Each row below is a small network's average activation on inputs in which a field has the value named, seen along a few directions.
Values that are neighbours, or in one group, have similar rows; names and order tell nothing.
In the rows, 500 means zero.
Random noise pushes rows far along 9 fixed directions. That doesn't count. These rows show it; they differ only by the noise:
[665 512 489 465 726 277 527 385 504 507 504 284 553 130 368 523 347 587
 399 691]
[571 379 468 468 516 465 621 351 635 574 522 309 631 534 554 409 519 413
 465 520]
[539 508 317 628 594 371 536 535 650 654 552 361 484 617 341 505 600 385
 389 619]
[545 493 501 766 440 453 359 607 304 300 598 680 423 746 688 555 502 536
 595 686]
[621 350 710 310 319 710 445 326 716 564 535 437 769 468 798 432 367 388
 610 479]
[268 497 183 205 318 573 455 721 524 616 701 764 357 603 250 386 631 426
 452 249]
[410 411 429 360 452 661 237 495 472 435 270 595 419 205 318 641 441 489
 679 533]
[591 483 565 588 427 530 330 517 517 423 552 564 528 533 658 592 454 461
 575 648]
[476 218 290 781 530 524 642 390 718 590 608 162 334 693 476 588 720 253
 442 534]
[458 634 376 423 479 351 417 523 468 331 347 588 487 386 459 746 682 506
 406 408]
[534 359 579 474 381 697 373 490 597 561 590 509 526 493 605 512 376 426
 606 528]


Field B:
b2: [499 657 741 551 538 638 398 492 525 486  27 470 614 413 420 737 490 533
 608 469]
b9: [401 547 547 463 474 603 397 415 634 526 296 432 412 393 472 599 600 402
 534 425]
b5: [430 547 420 406 529 585 376 481 570 501 134 540 571 441 281 475 604 450
 667 614]
b8: [432 227 456 465 583 519 700 402 474 446 861 368 257 312 498 356 462 525
 486 403]
b4: [472 536 464 542 421 504 455 551 525 424 537 632 475 596 547 577 674 413
 497 477]
b11: [585 645 692 387 517 523 481 517 399 606 591 634 618 561 618 214 291 600
 609 684]
b3: [510 505 476 417 650 346 507 406 333 330 423 534 495 255 401 406 470 612
 591 642]
b10: [428 399 563 330 538 748 551 523 446 614 430 502 481 194 300 483 246 659
 539 328]
b6: [414 569 649 350 356 653 334 496 578 528 157 561 571 350 560 557 541 434
 570 408]
b7: [415 448 393 656 505 540 532 546 481 536 493 530 350 608 445 555 493 475
 493 474]
b1: [597 598 484 467 496 429 417 504 560 447 677 437 394 352 422 515 551 472
 515 661]
B is arranged as a line.
Q: Going along B from b6 by way of its neighbour b9, in what order are b5, b3, b7, b1 met?
A: b1, b5, b3, b7
Q: What is the length, in steps, of the shortest route from b2 to b10?
A: 5

Field U:
u2: [479 300 752 442 467 775 565 475 586 714 519 407 544 426 621 235 269 495
 573 375]
u11: [511 472 769 626 544 698 446 594 443 437 475 621 475 408 656 767 343 675
 473 187]
u15: [435 384 517 275 523 536 437 287 610 605 321 339 527 110 369 520 383 392
 486 549]
u8: [650 804 624 316 561 519 323 667 645 671 577 715 707 386 374 466 323 572
 544 608]
u6: [455 431 413 648 577 584 485 279 490 403 274 262 390 436 431 689 638 408
 625 591]
u1: [333 401 465 429 285 847 280 799 725 858 656 601 270 706 296 419 504 295
 626 570]
u5: [666 444 510 282 429 460 367 539 593 603 738 505 566 147 464 443 288 473
 437 646]
u4: [571 614 651 641 553 408 721 548 429 466 833 388 429 554 666 543 464 665
 281 328]
u13: [589 497 601 265 496 533 515 559 611 515 744 459 507 171 450 566 266 632
 460 355]
u16: [457 554 458 161 463 416 645 541 386 523 572 583 597 464 332 230 465 675
 432 351]
u3: [596 594 526 388 531 497 570 465 776 848 447 464 871 742 441 375 341 387
 378 401]
u7: [590 554 615 575 439 567 345 437 492 471 628 412 347 409 670 602 398 461
 585 654]
u18: [719 618 790 506 618 425 489 349 632 660 451 298 834 361 622 563 203 496
 320 640]
u10: [740 676 588 272 680 434 429 484 517 596 752 534 655 207 410 336  79 659
 535 767]
u12: [451 581 240  48 301 197 414 571 359 344 640 854 567 391 537 233 700 468
 501 613]
u9: [438 459 391 424 439 462 432 623 302 363 531 768 438 335 449 624 432 672
 516 379]
u17: [502 405 612 445 458 539 607 353 423 408 578 417 484 465 671 256 521 511
 657 544]
u14: [422 671 483 468 642 454 650 636 491 685 272 561 671 647 293 306 532 594
 318 304]
Each value of U is a pair of two hidden parts, and every pair occurs once (6 first parts, 3 second parts).
Q: u10 and u7 share the first part; u10 and u11 share the second. Which value has the first part of u11 and the second part of u7?
A: u2
Q: u18 and u15 share the first part; u18 and u4 share the second. Which value has the first part of u4 and the second part of u15?
A: u17
Q: u9 and u5 share the first part; u9 and u13 share the second. Which value has the first part of u13 and the second part of u5?
A: u16

Field N:
n6: [572 668 429 501 514 273 343 486 494 318 328 593 559 340 528 732 557 492
 432 624]
n7: [510 705 458 431 432 380 503 427 574 278 429 527 555 542 667 664 837 441
 459 408]
n3: [420 277 506 864 517 522 760 471 398 636 400 284 422 928 570 265 593 449
 500 539]
n2: [576 697 518 466 439 373 332 681 438 289 741 805 500 542 639 569 527 588
 511 561]
n10: [605 834 741 432 642 377 544 613 449 603 583 450 518 247 505 676 319 743
 225 328]
n4: [527 346 618 153 346 607 539 390 436 314 524 651 690 308 677 363 389 582
 601 317]
n9: [583 733 623 608 352 551 337 629 806 798 493 475 708 804 625 703 482 299
 369 560]
n11: [475 312 264 731 590 465 565 508 674 546 720 295 242 455 351 712 649 354
 337 520]
n1: [353 241 344 692 641 631 587 340 540 574 382 223 265 569 298 357 659 333
 643 619]
n5: [544 542 465 538 553 391 694 441 610 522 596 373 536 645 542 480 664 467
 431 469]
n8: [625 515 520 408 497 474 492 419 870 684 554 291 582 246 483 759 506 307
 277 406]
N is arranged as a line.
Q: Going along N from n3 by way of its neighbour n1, in what order are n6, n7, n9, n5 met?
A: n7, n5, n6, n9
Q: Which values are neighbours of n4? Give them in the order they are listed.
A: n2, n11
